Each row below holds a small network's activations on one input, seen along a few directions.
Each table varies a few parts of the input and shows all the possible inputs, shuffled.
A made-up example of a description, with smaller parts first: one of 8 places around a ring, together with either a single point or one of 11 places around a ring or (one of 3 separate values, together with one of 4 places along a line).
Shared parts are said once, and a part with two or three values counts as separate values.

Other details of the inputs vary at random and push rows far along two fixed directions, the same in every table; ignore that.

Table:
x1: [-31   8   3 -13  -8  18 -19 -28   3  13  -4 -36   5  -2]
x2: [ 65  -7 -46   4  25  -6  10  28 -23  -1  34  18  45  35]
x3: [-34  -5  -1  -3  12  25 -19 -32  -2   8  -9 -27  -3 -10]
x4: [ 36  13   2  22  -4 -42  41  12   4   3 -11  40   0  13]
x5: [-29  16  40  21 -31 -24  19   7  23 -11 -12  17 -34 -32]
x6: [-32  -9  12 -19   5  17 -32 -32  12   1   2 -17   4  -2]
x7: [-36 -13  -3 -16  10  25 -21 -24  10  10  -3 -22 -18  -1]
x8: [-31  -6 -11  -4  14 -17 -33 -32  26  28   2 -17  11  21]
x9: [ 19  -4 -21  -2  -4  41  -6  -5 -17  -9  26 -22  19  10]
x10: [ 75 -30 -32  -9  14 -20  11  21 -26   8  42  13  30  39]
x11: [ 57 -21 -39 -10  21  27  18  43 -44 -11  28   7  18   3]
x12: [ 18  -4  16  14 -19 -13  28  42   0 -25   4  30 -18 -18]
x13: [-32   2   0  -1  12  33 -16 -39   3   1  -8 -21  -5   0]
x14: [ 26   7  -1  20  -7 -54  20  29  -5  10  -6  41  -7   3]
x15: [-28   2  -6  -9  13  34 -16 -28   8  10 -16 -26 -12  -4]
x16: [-32   5   2  -9   6  30 -21 -37   8  -3 -12 -17  11   0]
x17: [-16   8 -14   2   4  -1 -28 -45  15  33 -13 -12   2  27]
x18: [ 28  20  -2  26   8 -46  27  28   8   1  -8  38   9   0]
x19: [-23  38  39  16 -24 -23  25   3  17  -8 -28  14 -23 -27]
x20: [ 21 -13 -23  -6   1  41 -10   4 -15  -9  12 -25  16   8]
x21: [-21  12  47  10 -14 -17  12  17  30  -3 -26  26 -44 -22]
x22: [-26   8   2   2 -11  31 -19 -31   8   5  -3 -37   0  -6]
x23: [-32  -2 -14  -2  15 -17 -31 -29  22  28  -5 -20  15  18]
x24: [-17  -5 -11  -2   5 -12 -17 -44  15  37 -17 -25  10  21]
x25: [ 21   6  14  14  -6  -6  30  48  -7 -11 -15  29 -14 -19]
x26: [ 52 -15 -27 -14   0   9  14  43 -48 -18  44  -3  31  11]
x27: [ 28   0   2  18  -5 -56  35  23  -1   7  -7  34  -2   6]
x28: [ 19 -11 -20 -11  12  47 -10   7 -15  -3   9 -15  12  19]
x29: [-26  28  37  18 -10 -20  19   1  17 -16 -37  27 -16 -35]
x30: [ 11 -17 -21  -7  -5  28 -11   5 -22  -6  30 -28  18   4]
x31: [-27  31  34   7 -16 -31  21   5  19 -14 -35  20 -19 -31]
x32: [ 11 -15 -21 -15  13  27 -14   0 -26  -7  13 -14  33   0]
x33: [-21  19  46  18 -30 -23  16   4  28  -9  -8  19 -36 -30]
x34: [ 23 -21 -32  -9  10  -9 -25  -8 -15  25  23  -6  18  34]
x35: [ 74 -10 -45   3  14  -8   4  26 -39  10  26  14  33  31]
x36: [ 16   0  12  15 -19 -13  30  44  -4 -24  -3  26 -14 -20]
x37: [ 22  14   6  13   3   0  41  32  -5 -20  -9  39 -21 -15]
x38: [-28  10  41  13 -15 -18  15  20  25  -4 -30  24 -41 -23]
x39: [ 54 -19 -24 -16   0   9  12  41 -44 -18  51   0  28  14]
x40: [-30   2   0   0 -12  27 -20 -28   6  10  -1 -37   1 -10]
x41: [-19   2 -14   0   3  -9 -32 -38  10  41 -15 -18   4  17]
x42: [ 58 -30 -22 -10  20  17   9  33 -43 -21  49  11  17   8]
x43: [  8 -22 -29 -18  19  31  -9   8 -22   0  17 -17   5   6]
x44: [-28   1  14 -21  -9  13 -26 -30  12  10  12 -30  -4   5]
x45: [ 37  11   2  23  -3 -47  38  16   1   6 -14  33   1   6]
x46: [-25   1   3  -7   5  37 -24 -19  10  11 -21 -31  -7   2]
x47: [-20  11  44  14 -26 -18  14   9  33 -12 -19  23 -40 -26]
x48: [-23  -4  -4  -7  15 -16 -35 -35  31  29   5 -15   9  22]
x49: [ 10   4  15   9  -5 -23  27  37 -13 -26  -4  36   2 -25]
x50: [-40 -11   0  -6  11  20 -21 -29  -1   4  -4 -27  -6  -6]
x51: [  6 -24 -17 -20  12  21 -18   1 -22 -11  25 -11  26   6]
x52: [-37   1   0 -22   0   9 -24 -26   6  -2  -7 -31   6   1]
x53: [ 61  -5 -31 -16  12  15  14  35 -43 -29  29   1  37  11]
x54: [ 11 -24 -20 -15  11  33 -16  18 -20   1  12 -21  10  12]
x55: [-31  21  38   3 -18 -36  17   6  23 -18 -23  23 -26 -25]
x56: [-22 -14  -7  -7   4 -18 -21 -43  19  33  -5 -21   3  27]
x57: [-21  25  34  24 -25  -5  25   4  29 -17 -33  24 -33 -24]
x58: [-29  14  -1 -17   1  23 -18 -36  11  -6 -11 -24   7   7]
x59: [-38 -15   4  -7  10  19 -23 -31   2   4   3 -23 -10  -4]
x60: [-29  15   4 -11  -8  26 -15 -35   7   5  -2 -30   3   7]
x61: [ 20  11  13  22   4 -10  36  28 -16 -23  -7  32 -12 -24]
x62: [ 22   5  11  18 -18  -7  32  41  -4 -20  -8  26 -11 -24]
x63: [-21  27  19  28  -2 -56  15   1  35  17 -33  30 -10 -14]
x64: [ 17 -24 -19 -24  19  32 -13   3 -13   0  27 -12  -1  10]
x65: [-28   0  10 -27   0  10 -29 -31  15  -1   3 -25   0   5]
x66: [ 35   5   9  14  -7 -53  16  23   3  11   4  46 -13   7]
Description of these inputs: one of 6 places along a line, together with either one of 3 separate values or one of 8 places around a ring.
The inputs of x43 and x11 match in every part but the place on the line of 6. If x26 is changed in the same way as x43 into x11, which row does it become?
> x1
Change only the choice among 3 separate values in x2. List by row number the other rows that result.
> x4, x17
A walk changes only the place on the line of 6. It starts at x4 and steps to x45. List the rest of the walk in order.
> x24, x27, x56, x10
Change only the choice among 3 separate values in x35. List by row number the other rows that result.
> x18, x45

Table:
x67: [-74 -20  -8 -20   3  33 -65 -63  17  34  10 -69  10   8]
x68: [-89  32  63  25 -13 -60   5 -44  81  32 -80  36 -61 -24]
x69: [ 30 -39 -23 -25  -2  47 -26   7 -27  10  35 -36  11  27]
x70: [ 38   1 -22  13  -9 -20  -1  -3 -15  -3  16   5  40  29]
x71: [ 26   4  -6  29  -4  -5  36  20 -15  -3  -6  21 -18 -16]
x72: [ 40 -11 -37  -3  13  20   5  40 -37 -15   9  -6  38  -2]
x73: [ 15 -21 -11 -11  -4  -2  -6  36 -17 -13  16  -7  20 -10]
x74: [ 23  45  26  24 -32 -76  54  19  10  -3 -20  49  -9 -17]
x75: [ 38   1  12   0 -19  -4  22  50  -1 -27  24  24 -10  -8]
x76: [ 19 -36 -18 -34  21  38 -23 -12 -31 -18  48 -27  29  10]
x77: [ 44 -13 -14  14  20 -36  34  36   0  -4  -2  37  -2  17]
x78: [-53  24  39  14   3 -47 -17 -29  47  27 -35  19 -44  -9]
x79: [ 29  11  13  21   3 -55  30  37   8   2 -13  69 -18  -9]
x80: [-72   1 -16 -31  21  52 -54 -69   3  18 -24 -66  10  10]
x81: [-40  -2 -25 -26   9  80 -62 -64  18  18  -3 -76  12  25]
x82: [ 19  -5   7  -9  -3 -22  25  48 -27 -29  15  28  -2 -14]
x83: [ 36  -5 -10  -4  21  24  17  10 -31 -29  13   9  20  -8]
x84: [-54   1  -9 -22   5  16 -55 -79  27  47  -1 -75  22  34]
x85: [ 51 -40 -36  -5   3  16   3  24 -42  -2  53  -9  12  13]
x86: [  5   1 -22  11  11  15   5  10 -21   4   9  -6  19  -4]
x87: [  6  23  48  13 -26 -38  47  39  17 -38  -2  58 -30 -28]
x88: [-93  62  74  25 -26 -20  16 -46  73  -7 -74  23 -58 -41]
x89: [ 57 -14 -26   0   3  41  12  32 -37  -2  11  -3  10  16]
Describe the family of inputs behind these rows.
> either one of 3 separate values or one of 4 places along a line or (one of 2 separate values, together with one of 8 places around a ring)
Change only the choice among 2 separate values in x71. List by row number the other rows that result.
> x85
Change only the place on the ring of 8 in x71. List by row number the other rows that result.
> x72, x80, x81, x83, x86, x88, x89
